Here are a small network's activations along a few directions, averaged over the inputs that share one value of a field.
Values that are neighbours, or in one group, have similar rows; names and order tell nothing.
In the rows, 500 means zero.
Random noise pushes rows far along 2 fixed directions. That doesn't count. These rows show it; they differ only by the noise:
[477 375 499 356 480 560 746 428 636 502 561 542 426 577 580]
[506 598 377 407 532 502 413 527 503 414 514 386 531 415 447]
[456 481 432 468 466 511 512 514 549 458 499 493 572 378 501]
[426 251 558 418 412 571 855 413 685 548 548 655 466 542 639]


C, 9 values:
c9: [568 243 578 748 524 510 385 555 478 726 451 660 591 456 590]
c6: [445 383 613 659 484 377 414 600 324 625 501 570 674 402 510]
c8: [482 681 356 454 555 448 367 650 516 463 257 281 486 463 401]
c4: [493 515 713 447 438 477 584 394 414 553 526 710 378 563 506]
c5: [529 431 598 538 475 523 605 412 523 561 553 653 448 588 632]
c3: [425 353 514 402 470 509 683 452 674 507 475 587 412 557 559]
c7: [572 543 456 358 565 561 641 446 486 478 590 367 353 685 485]
c2: [526 526 581 605 509 482 675 427 475 550 585 625 365 722 573]
c1: [410 488 543 768 325 569 327 525 536 356 452 492 802 233 406]
The values of C form a tree with 2 forks.
Name the neighbours of c5, in listed order.
> c6, c4, c7, c2
Name the neighbours of c8, in listed order.
> c3

U, 9 values:
u9: [382 497 624 787 319 447 295 560 330 524 396 709 784  53 449]
u3: [357 373 432 441 454 427 650 570 683 533 414 568 575 390 612]
u7: [557 602 401 482 503 571 454 497 509 438 527 419 506 426 449]
u4: [475 369 635 494 485 501 733 374 617 535 576 700 391 706 626]
u8: [728 639 389 374 716 510 207 555 354 571 567 271 350 649 401]
u1: [416 278 596 513 331 636 781 445 637 411 532 491 584 585 469]
u2: [323 390 486 639 385 474 504 539 584 491 258 581 674 269 537]
u5: [559 512 569 525 504 512 741 436 529 568 587 629 283 706 585]
u6: [529 325 621 400 563 491 668 419 487 625 629 571 412 711 633]
The values of U form a tree with 2 forks.
Name the neighbours of u9, in listed order.
> u4
Name the neighbours of u8, in listed order.
> u6
Name the neighbours of u2, in listed order.
> u3, u7

W, 15 values:
w8: [437 530 482 451 362 651 692 542 746 386 456 608 534 246 573]
w2: [373 227 472 575 457 473 796 528 438 742 452 511 473 546 630]
w11: [554 559 276 230 695 544 477 565 622 459 389 264 451 585 520]
w5: [529 769 517 585 558 416 161 423 311 500 665 576 574 392 496]
w1: [384 278 621 777 484 418 407 481 375 626 478 931 614 271 615]
w4: [497 261 623 628 594 337 313 542 353 523 509 634 561 468 649]
w12: [560 169 827 501 332 586 862 283 483 723 732 768 349 719 475]
w14: [493 139 705 717 325 542 468 564 448 709 593 751 667 358 594]
w7: [399 504 421 471 362 603 620 436 581 409 488 398 707 290 493]
w6: [344 499 628 866 314 432 563 387 550 414 345 756 649 359 574]
w13: [460 728 244 451 407 529  37 648 593 371 326 287 851 255 278]
w3: [632 673 533 393 617 560 657 482 437 283 632 247 242 890 356]
w9: [283 583 542 917 388 279 280 702 428 526 186 683 827  84 474]
w15: [478 714 204 361 476 459 277 681 565 453 366 399 463 197 352]
w10: [687 683 409 473 669 489 355 571 418 428 503  80 482 667 365]
A value of W combines one of 5 hidden first parts with one of 3 second parts; all combinations occur once.
w13 and w14 share the first part; w13 and w15 share the second. Which value has the first part of w15 and the second part of w14?
> w1
w8 and w5 share the first part; w8 and w7 share the second. Which value has the first part of w7 and the second part of w5?
> w12
